A small network was shown many inputs. Here are its activations along a few directions, one row for each input.
Each table varies a few parts of the input and shows all the possible inputs, shuffled.
A made-up example of a description, with smaller parts first: one of 8 places around a ring, together with either a single point or (one of 2 separate values, together with one of 4 places along a line) or one of 11 places around a ring.
Shared parts are said once, and a part with two or three values counts as separate values.
In the rows, zero is written as 128.

Rows:
row 1: [137 176 184 178 186 132  97 134 141 124 180  84 216]
row 2: [124 110 135 139 118 118 137 134 122 133 109 121 114]
row 3: [134 176 176 180 183 138 105 128 131 124 183  82 224]
row 4: [135 138  96 115 124 148 127 119 112 121 131 125 116]
row 5: [107 114 116 143 116 131 148 126 116 127 113 118 124]
row 6: [114 110 115 131 137 122 139 122 140 135 118 150 123]
row 7: [133 133  99 124 114 142 129 120 108 118 121 110 118]
row 8: [127 125 107 119 137 129 134 118 141 140 126 149 121]
row 9: [134 131 123 117 109 134 115 132 118 122 121 114 109]
row 10: [117 101 147 128 118 112 137 140 133 132 111 148 119]
row 11: [113 109 124 139 122 127 139 132 123 128 108 118 119]
row 12: [143 136 116 104 129 125 122 121 131 132 136 144 112]
row 13: [131 118 143 121 105 127 128 136 121 121 113 117 111]
row 14: [138 139 130  92 119 124 124 125 134 129 137 151 110]
row 15: [152 170 203 175 173 124  99 149 149 121 185  95 209]
row 16: [142 136 101 113 126 140 119 122 119 119 124 125 115]
row 17: [107 108 115 145 127 127 151 126 121 132 113 139 129]
row 18: [114 109 104 134 131 123 146 116 132 132 121 149 131]
row 19: [130 136  96 109 130 140 135 114 122 129 139 139 120]
row 20: [137 142 121 105 119 136 115 128 120 126 132 129 107]
row 21: [121 130  98 122 128 132 145 112 135 138 131 149 130]
row 22: [134 131 108 116 119 138 123 130 114 120 120 109 113]
row 23: [115 113 130 124 128 114 134 129 145 139 121 154 119]
row 24: [141 136 131  98 113 133 113 130 120 121 131 135 108]
row 25: [146 173 194 181 177 124  93 143 147 124 184  89 210]
row 26: [131 139 106 105 133 134 129 117 130 128 134 140 114]
row 27: [143 125 131 107 107 128 115 137 116 120 122 119 110]
row 28: [122 111 137 118 120 106 135 129 145 132 119 160 122]
row 29: [122 121 120 132 116 138 131 128 120 119 110 108 116]
row 30: [119 104 134 138 126 112 136 134 129 134 110 142 118]
row 31: [133 124 132 109 123 118 128 123 145 139 128 161 117]
row 32: [107 111 124 138 129 121 147 132 127 131 110 137 124]
row 33: [122 106 149 129 112 118 137 140 125 130 110 127 112]
row 34: [125 120 109 134 113 140 138 124 112 120 113 107 122]
row 35: [130 130 121 117 128 121 131 121 144 144 128 154 117]
row 36: [128 119 135 126 113 132 128 136 120 128 115 111 111]
Question: What do these inputs look like to the network?
Answer: one of 4 places along a line, together with either a single point or one of 8 places around a ring
Question: The inputs of row 8 and row 31 match in every part but the place on the line of 4. If row 6 is changed in the same way as row 8 into row 31, which row does it become?
Answer: row 28
Question: Which other rows does row 12 become when the place on the ring of 8 takes its other values? List them by row number.
Answer: row 2, row 9, row 20, row 23, row 30, row 35, row 36
Question: Which other rows does row 34 become when the place on the ring of 8 takes its other values? List them by row number.
Answer: row 4, row 5, row 7, row 17, row 18, row 19, row 21
Question: Which other rows does row 1 become when the place on the line of 4 takes its other values? List them by row number.
Answer: row 3, row 15, row 25

Rows:
row 37: [147  77 175 191 129  74 139 143 182 150  90 160 126]
row 38: [151 165  39  70 155 140 101 102 141 116 122 157  81]
row 39: [ 89 146 148 189 197 152 118 134 131 120 169  93 222]
row 40: [ 69 113  84  69 117 123 189 102 127 149 137 201 128]
row 41: [ 78  64  78 164  40 170 157 139  41  96  35  39  50]
row 42: [192 197 183 106  98 156  97 145 124 116 164  74 132]
row 43: [117 106  98 195 166  83 167  94 169 174 107 144 147]
row 44: [176 130 120  57 120 113  71 137 142 137 117 140  53]
row 45: [184 200  84 124 137 177 109  91  99 102 187  94 177]
row 46: [ 99 133 238 171 167 109  94 178 130 104 146  93 187]
row 47: [108  78 162  72  83 110 166 142 122 143 135 212 104]
Question: What do these inputs look like to the network?
Answer: either a single point or (one of 2 separate values, together with one of 5 places around a ring)

Rows:
row 48: [140 134 159 126 120 131 109 144 122 115 132 109 126]
row 49: [128 149 111 125 152 135 125 115 135 136 149 135 149]
row 50: [143 153 119 122 131 151 118 125 113 117 148 104 139]
row 51: [112 126 129 162 151 127 144 122 133 131 132 128 157]
row 52: [121 131 117 144 154 128 133 117 135 136 145 142 156]
row 53: [122 117 157 148 137 106 132 136 146 133 130 143 146]
row 54: [115 123 135 166 144 129 140 128 125 125 128 104 152]
row 55: [140 141 134 115 143 114 117 128 149 136 138 150 131]
row 56: [112  70  64  65  59 114 167 125 111 137  57 181  15]
row 57: [152 147 150 113 120 133 109 134 125 121 137 121 127]
row 58: [120 111 165 147 127 114 131 143 137 128 126 119 139]
row 59: [127 125 168 142 120 120 119 143 123 126 123 104 137]
row 60: [152 148 140 108 132 128 107 128 143 133 144 135 126]
row 61: [141 158 108 121 139 145 118 116 128 131 151 119 141]
row 62: [102  71  38  72  65 134 174 106 107 130  61 168  30]
row 63: [129 145 127 141 130 149 114 133 110 114 137  93 141]
row 64: [120 131 140 155 137 137 122 129 113 120 128  91 148]
row 65: [128 123 144 130 144 108 123 131 148 135 138 157 142]
Question: The inputs of row 57 and row 50 match in every part but one. If row 55 is changed in the same way as row 57 into row 50, which row does it become?
Answer: row 49
Question: What do these inputs look like to the network?
Answer: one of 2 separate values, together with either a single point or one of 8 places around a ring

Rows:
row 66: [141 173  97 124 128 179 134 106  98 110 166  89 157]
row 67: [ 89  91 140 118  87 120 161 142 105 107 101 140 123]
row 68: [133 115 121 111  97 152  99 141  96  89 120 124  94]
row 69: [ 85  98 147 108  95 121 158 149 126 139  92 122  94]
row 70: [149 168 143  93 109 163 124 132 106 137 158  87 117]
row 71: [160 164 143 166 180 111 104 122 160 125 141 113 175]
row 72: [105  96 105 150 110 111 170 120 135 132  66 116 118]
row 73: [122  83 135 186 153  96 155 123 160 152 109 137 162]
row 74: [172 130  64  58 118  98 141  93 170 155 122 219  79]
row 75: [ 86  93 142 171 167 108 146 136 143 167 134 138 148]
row 76: [123 171 148 140 192 124  93 132 160 139 168 108 168]
row 77: [170 162 180 145 153 106  93 141 163 121 142 119 169]
row 78: [151 117  83 145 119 135 108 123 113 112  86 101  85]
row 79: [136 168 192 121 169 123  87 146 154 132 167 115 157]
row 80: [127 171 142 156 186 131 100 122 139 105 178 126 197]
row 81: [186 161 133 115  99 142 129 124 110 125 139  87 126]
row 82: [101  92 178 158 122 108 143 142 121 129 143 167 164]
row 83: [134 175 106 118 131 169 130 114 108 143 155  79 128]
row 84: [133  84 183 173 120  83 145 136 145 147 117 150 146]
row 85: [ 90  96 139 188 156 118 153 127 130 135 143 159 175]
row 86: [116  88 141 129  80 101 161 134 136 126  74 123 111]
row 87: [139 168 181 129 157 126  91 144 143 103 176 130 189]
row 88: [171 166 101 141 122 156 136 102 116 129 133  83 138]
row 89: [117 120  82 136 122 157 103 120  90  94 114 117 103]
row 90: [164 111 120 125  95 127 101 138 113 103  91 108  75]
row 91: [141 138  64  49 119 120 141  99 142 131 146 242  95]
row 92: [114 120  85 123 129 150  96 131 107 126 105  99  79]
row 93: [ 71 100 108 129 121 125 164 136 130 146  87 117 106]
row 94: [155 163 130 100 102 165 121 128  93 109 171  97 150]
row 95: [135 132  73  32 129 116 131 100 165 168 142 218  69]
row 96: [101  93 184 145 135 106 140 150 135 160 132 148 130]
row 97: [ 77  98 104 143 115 134 170 125 108 114  94 135 130]
row 98: [129 120 130 101 109 144  97 147 105 117 112 109  65]
Question: What do these inputs look like to the network?
Answer: one of 3 separate values, together with either a single point or (one of 2 separate values, together with one of 5 places around a ring)
Question: Which other rows does row 68 become when the choice among 2 separate values takes its other values? List them by row number.
Answer: row 89
Question: Which other rows does row 66 become when the place on the ring of 5 takes its other values? List them by row number.
Answer: row 80, row 85, row 89, row 97
Question: Which other rows does row 88 become when the place on the ring of 5 takes its other values? List them by row number.
Answer: row 71, row 72, row 73, row 78
Question: Which other rows does row 94 become when the choice among 2 separate values takes its other values? List them by row number.
Answer: row 66

Rows:
row 99: [187 248 176 145 180 145  79 126 129 117 223  89 187]
row 100: [196 166  52  26  97 157 116  99 122 122 145 174  63]
row 101: [125  80  75  82  47 159 144 130  79 119  70 112  35]
row 102: [ 69  62 135 137 121  61 162 126 165 162  84 188 119]
row 103: [164 174  70  64 137 145  87 106 128 123 150 140  93]
row 104: [155 200 104  87 170 166  83 113 139 123 193 122 161]
row 105: [ 83  68 124  80  92  76 180 130 154 157  81 219  66]
row 106: [ 68  85 169 186 166  78 162 132 159 146 130 187 178]
row 107: [120 111 121 167 128 169 145 136  97 108 106  60 151]
row 108: [149 149 193 203 143 153 112 155 109 101 130  24 182]
row 109: [124  87  89 149  84 151 152 125  85 118  72  77  86]
row 110: [ 96 107 229 210 172  76 113 158 172 140 151 144 214]
Question: The inputs of row 103 and row 102 match in every part but one. If row 104 is changed in the same way as row 103 into row 102, which row does it become?
Answer: row 106
Question: What do these inputs look like to the network?
Answer: one of 3 separate values, together with one of 4 places along a line
Question: Which other rows does row 101 become when the choice among 3 separate values takes its other values? List them by row number.
Answer: row 100, row 105
